A small network was shown many inputs. Here are its activations along a few directions, one row for each input.
Each table varies a few parts of the input and shows all the possible inputs, shuffled.
A made-up example of a description, with smaller parts first: values(2) and (point or line(9) or (line(6) and ring(8))).
Shared parts are said once, and a part with two or three values counts as separate values.
In the rows, zero is written as 128.

Other details of the inputs vary at random and push rows far along three fixed directions, the same in every table; ignore that.

Table:
x1: [144  70 127  77 131 119 152 165 110 138 187]
x2: [144 119 156 120 145 161  77 147 147 102 153]
x3: [132 103 121 132 127 134 145 142 154 120 139]
x4: [118 121 139 110 141 132 136 128 115 121 129]
x5: [124 126 169 140 119 145  83 157 153  94  94]
x6: [120 151 115 122 127 101 150  80 101 140  98]
x7: [132 141  96 113 131  97 164  75  96 154 127]
x8: [165  67  88 100 140 137 172 144 148 145 226]
x9: [ 99 145 108 144 107 116 153 105 114 166 129]
x10: [129 110 108 131 115 111 169 136 132 138 125]
x11: [132 138 141 117 137 129 107 120 112 124 126]
x12: [137 130 117 141 115 115 133 120 144 130 116]
x13: [146 116  93 115 127 107 164  94 123 149 150]
x14: [132 114  96 175  99 118 168 148 186 128 105]
x15: [106 145 142  92 137 104 138  78  72 129  90]
x16: [121 126 146  66 164 127 130 120  53 136 160]
x17: [110 134 151 130 129 130 121 145 122 114  98]
x18: [125 132 143 114 156 154 113 134 116 116 147]
x19: [ 81 175 156 113 143 139 101 100  65 151 121]
x20: [108 152 143 141 134 130 124 128 121 118  91]
x21: [124 114 166 108 131 137  97 136 126 102 114]
x22: [122 117 115 147  85 117 128 128 151 157 139]
x23: [132 140  74 175  89  86 184  92 162 148  77]
x24: [129 164 150 134 144 142  79 124 115 113 110]
x25: [136 104 148 119 152 170 101 161 149 103 168]
x26: [134 149  81 157 130 118 168 107 134 145 126]
x27: [147  88 125 129 131 150 129 167 167 117 172]
x28: [115 156 141 105 148 121 120  80  84 125 104]
x29: [132  95 146 143 116 148 118 185 175 103 130]
x30: [128 129 120 126 137 127 143 126 122 132 136]
x31: [135 137 150 153 139 165  81 183 156 103 137]
x32: [117 127 137 106 151 138 135 114 105 120 134]
x33: [106 125 129 130  86 106 131 113 117 160 118]
x34: [130 112 154  90 143 133 109 120 108 116 140]
x35: [149 123 131 119 139 140 103 134 129 125 160]
x36: [147  98 139 113 135 144 109 140 148 113 160]
x37: [122 164 142 170 123 141  91 127 160 105  79]
x38: [146 103 118 134 106 113 137 144 152 129 130]
x39: [150  75 118 101 130 129 150 163 132 136 190]
x40: [118 155 134 138 127 120 121  98 122 120  83]
x41: [126 142 156 140 147 163  85 161 138 105 131]
x42: [ 93 123 142 123 103 120 135 133 109 151 122]
x43: [111 160 160 131 157 158  90 135 114 106 113]
x44: [140 100  93  84 136  97 185 121  84 162 177]
x45: [129 146 132 123 147 137 113  94 120 119 120]
x46: [140 135  73 173  87  83 182 103 161 148  84]
x47: [107 168 140 156 114 114 120 102 129 115  49]
x48: [117 136 134 110 149 133 136 115 101 126 129]
x49: [131 108 164 135 121 149  94 202 152  99 125]
x50: [138 100 151  95 149 151 111 166 115 120 177]
x51: [105 166 147 153 139 144 109 127 130 108  83]
x52: [100 172 143 141 119 134  88  98 106 148 114]
x53: [107 138 133  91 151 116 154  96  73 135 121]
x54: [164  87 102  94 128 113 148 131 122 149 195]
x55: [138 135 121 155 112 121 121 135 152 123 105]
x56: [115 135 105 164 110 113 170 115 154 126  79]
x57: [112 151 133  71 140  83 147  75  33 147 103]
x58: [141 124 125  79 154 125 128  97  85 141 174]
x59: [136 160 126 172 115 129 100 138 157 115  91]
x60: [119 128 163 118 141 145  98 163 116 109 124]
x61: [162 111  91 157 117 135 137 131 184 130 156]
x62: [130 131 131 116 142 130 128 144 108 129 143]
x63: [140 110 129 124 123 128 125 129 145 121 135]
x64: [172  82  98 133 104 115 141 169 173 137 178]
x65: [ 88 148 150 150 105 135 110 136 123 141 103]
x66: [114 162  72 194  73  99 164  81 162 174  93]
x67: [161 122  86 176 109 132 134 137 196 132 143]
x68: [118 107 157 126 130 145 113 161 148 100 117]
x69: [128 125 166  89 144 131  93 134  93 116 135]
x70: [116 169 142 186 134 162  92 150 168 100  86]
x71: [146 139  90 102 140 101 156  84  85 160 157]
x72: [144 104  86 162 107 121 173 146 183 137 140]
Each input here is: values(2) and line(4) and (point or line(8)).
Q: The inputs of x11 and x38 match in every part but the line(4) part. If x48 is changed in the same way as x11 into x38, which row does it become?
A: x29
Q: Change only the values(2) part in x51. List by row number the other rows that result.
A: x37
Q: List by row number the other rows that have the line(4) part and the values(2) part in common with x56.
A: x1, x10, x14, x17, x29, x42, x49, x68
Q: Start at x44 and move only the line(8) part, one step at a time. The first step leads to x60. Which rows follow, in order?
A: x39, x20, x72, x53, x4, x3
Q: List by row number the other rows that have the line(4) part and the values(2) part in common with x23.
A: x5, x15, x21, x33, x38, x46, x47, x57
